These are the activations of a small neural network, seen along a few directions. Each row is one input.
In each table, some parts of the input vary, and every possible input appears once, in random order.
Descriptions start from the smaller parts, as in this example, which fits no table here: one of 8 places around a ring, together with either a single point or one of 9 places along a line or (one of 3 separate values, together with one of 6 places along a line).
Shared parts are said once, and a part with two or three values counts as separate values.

Other details of the inputs shift rows strongly along two fixed directions, in all tables alike. That doesn't count.
To show where, the next rows are all for the same input, with only those details redrawn:
[ 59 -44  37 -11 -79 -26  29  19  12 -35 -11]
[-30  -4   6  -8  22 -13 -17 -26  21 -13 -26]
[ 13   8 -28  28  14   8  -7   2  15  -4  -1]
[ 50  -4 -21  32 -23   5  11  23  12 -11   8]
[  0  -7  -1   3   2  -7  -6  -9  18 -14 -16]
[ -1  -7   0   3   3  -8  -6 -10  18 -14 -16]
[ 47 -30  19   0 -54 -16  18  14  13 -26  -9]
[-15   6 -16  12  28   1 -16 -16  19  -5 -14]

A family of inputs:
r1: [-12   2   9  16  -5  -9   6 -16   5 -10 -12]
r2: [-18  46  -4  -6  19   8 -20  -1 -20   4 -38]
r3: [-42 -13  39 -33 -10  -9  20 -13 -13  -1   0]
r4: [26  0 11 -1  2 10  4 20 -8 -6 28]
r5: [-32  11 -28  11  12  12  10  -4 -18  26  13]
r6: [  8  -1   0  -1 -19   9  23  15 -15  23  26]
r7: [ 21 -29  15  -1 -65 -11  45  16  -1  -7  -4]
r8: [-25  -7  15 -31  33 -12 -34 -19   3  -9  -3]
r9: [ 58 -29  36  -7 -46 -20   1  13  10 -20   2]
r10: [ -4   6 -15  -8  36  12 -19   4 -11   9  23]
r11: [ 42  16 -18  31  18  20 -10  27   0  -5  34]
r12: [ 18  14 -39  16  17  34  13  32 -10  21  41]
r13: [-42 -22  27 -43 -13 -13  13 -13 -19   6   0]
r14: [ 40  13 -37  24  25  25 -11  31   7   3  32]
r15: [-40 -11  32  -9 -17 -16  18 -23  -1  -7 -19]
r16: [ 68 -11  48 -37 -98 -22  20  33 -23 -12 -34]
r17: [ 24  17 -28  19  14  29   4  25 -14  30  45]
r18: [ 17   1   1  16  -3  -7 -11  -9  13  -3  -5]
r19: [-35  12 -10  13  14   2   1 -21   2  23  -5]
r20: [-23  -1  26  -8  30 -14 -27 -25  15 -21 -16]
r21: [  0  -8   0   4  -1 -14 -14 -15   6 -12 -12]
r22: [ 54  -3   0   3 -11  13   4  31  -7   8  37]
r23: [-17  -2  22 -18   7   5   8   1 -12   0  17]
r24: [ -3  10 -26  22  27   7 -14  -8  18  -2  -7]
r25: [ -4 -10  11 -28  16   3  -4   6   1  -3  10]
r26: [ -1   0  13  13   3  -9  -8 -14  12 -19 -12]
r27: [-35  25   7 -41  11  -4 -19  -8 -10   1 -56]
r28: [ 20  11 -38  17  12  29   5  26 -23  23  45]
r29: [-41  13  -8   1  16   5   7 -16  -7  30   5]
r30: [ -9 -23  30 -28   3 -21 -14 -14  20 -24 -22]
r31: [-55  -6   3 -10   6 -11   1 -31  -5   9 -19]
r32: [-47   8 -18  -2  17  10  17  -7  -3  21   2]
r33: [-28 -17  19 -16 -13 -20   8 -23  14 -12 -29]
r34: [ 26  10 -43  46  -7  11   5   9  -6  10  13]
r35: [-17  17 -17  26   3  17  23   7 -14  18  19]
r36: [ -9  16 -20  28  16   3  -8 -17   8  16  -3]
r37: [-27  -8   3 -21  -4   6  23   4  -9  13   9]
r38: [ 45  17 -26  27  22  20 -19  23   3  12  35]
r39: [ -2  22  -1 -26 -11  -3 -17   4 -27   4 -40]
r40: [-22  -9  12 -17  29 -17 -34 -26   9 -14 -16]
What is each input in this table made of? -> one of 4 separate values, together with either a single point or one of 9 places around a ring
Changing only the choice among 4 separate values turns r18 into r26. The same change can be made to r6. Which row results? -> r3
Changing only the choice among 4 separate values turns r7 into r19. The same change can be made to r32. Which row results? -> r29
Change only the choice among 4 separate values in r34. List by row number the other rows that result. -> r1, r33, r36
List by row number the other rows that have the choice among 4 separate values in common with r34. -> r5, r8, r10, r13, r21, r28, r31, r39, r40

A family of inputs:
r41: [ -8  20 -35  27  39  14 -19  -8   6  16  12]
r42: [-14  19 -40  30  36  16 -12  -4   5  11   4]
r43: [ 20 -44  53 -40 -71 -34  26   5   0 -31 -27]
r44: [ -7  20 -30  27  41  16 -19  -8   3  15  12]
r45: [ 52 -15  -7  18 -36  -1  17  26   2  -4  18]
r46: [-37  25 -34  19  28  26  13   0 -17  36  25]
r47: [-38  -7  27 -30   2 -23 -11 -30   6  -5 -33]
r48: [-37 -11  25 -38   6 -21 -15 -24   7  -7 -29]
r49: [-13  21 -39  29  37  19 -11  -6   7   8   4]
r50: [-39 -12  28 -24   3 -23 -12 -33  11  -6 -27]
r51: [ 54  -8   2  12 -29   6  16  34  -3  -6  21]
r52: [ 49  -6 -11  17 -38   6  22  27  -4  -9   6]
r53: [-10  31 -29  21  40  19 -19   3  -5  12   8]
r54: [-35  -9  27 -37   5 -21 -17 -27   5  -5 -28]
r55: [-63 -17  35 -46   1 -12  15 -24 -12  10  -2]
r56: [-41 -13  25 -25   4 -24  -9 -30  13  -8 -28]
r57: [ 24 -46  67 -38 -62 -32  24   6   6 -32 -10]
r58: [ -8  24 -29  28  41  16 -18  -7   0  11  15]
r59: [-39  -9  30 -27   8 -18  -6 -29  16 -13 -26]
r60: [-39 -20  25 -31  11 -21 -10 -27  11 -14 -22]
r61: [ 50  -9   2  20 -33   2  17  28  -5  -9  23]
r62: [-62 -11  34 -54  -2 -10  11 -19 -18  12 -11]
r63: [ 51 -11 -11  10 -37   5  15  33  -6  -6  10]
r64: [ -9  17 -39  18  43  17 -18   2   2  11   9]
r65: [-40  -9  24 -30   4 -23  -9 -27   8  -7 -34]
r66: [-12  32 -30  28  37  17 -13  -1  -4  12   4]
r67: [-38 -11  32 -24   5 -20 -12 -34   8  -7 -26]
r68: [ -7  20 -38  19  42  14 -20  -1   4  16  10]
r69: [ 49  -4  -1  25 -39   2  17  21  -6  -6  16]
r70: [-10  33 -32  28  36  17 -15  -6  -5  13   3]
r71: [ -9  29 -33  27  36  17 -16  -6  -2  18   0]
r72: [-35  29 -36  14  28  27  13   4 -22  37  19]
r73: [ 23 -38  60 -40 -69 -31  27   4   6 -30 -25]
r74: [ 32 -11  -2  -1 -43  14  40  36 -26  18  38]
r75: [-37  -7  35 -37  11 -16 -12 -19   6 -11 -25]
r76: [-10  17 -38  25  43  19 -14  -5   7   7  11]
r77: [ -7  20 -38  18  44  20 -17  -1   4   8  10]
r78: [ 47  -5   0  25 -38   3  19  26  -5  -8  17]
r79: [ 54  -4  -5  10 -35   8  17  32   0  -6  12]
r80: [-35  -5  34 -36   7 -19 -16 -27  -1 -11 -25]
r81: [-34  -9  36 -36  11 -20 -17 -28   2 -12 -18]
r82: [ 56 -11  -5  12 -37   1  11  27  -3  -1  18]
r83: [ -6  27 -32  21  39  19 -22  -3  -3  18   5]
r84: [ 53  -7   2  14 -32   4  14  32  -8  -7  23]
r85: [ 56  -9  -2  10 -32   6  17  31   2  -7  19]
r86: [ 49  -2  -1  19 -36   6  22  32  -4  -6   9]
r87: [ 52  -9 -10  10 -37   8  17  31  -5  -9  11]
r88: [ 48  -6   0  24 -35   5  21  29   0  -7  15]
r89: [-32 -13  35 -36  11 -19 -17 -29   5  -7 -21]
r90: [ -8  22 -32  24  44  19 -14  -4  12   9  12]
What is each input in this table made of? -> one of 5 places around a ring, together with either a single point or one of 9 places around a ring
Changing only the place on the ring of 5 turns r90 into r59. The same change can be made to r41. Which row results? -> r50
List by row number the other rows that have the place on the ring of 5 in common with r81. -> r51, r64, r68, r74, r77, r82, r84, r85, r89
A walk changes only the place on the ring of 9. It starts at r73 and steps to r86. List the rest of the walk in order. -> r66, r70, r71, r47, r65, r43, r52
Change only the place on the ring of 9 in r87. List by row number the other rows that result. -> r48, r53, r54, r63, r75, r79, r80, r83
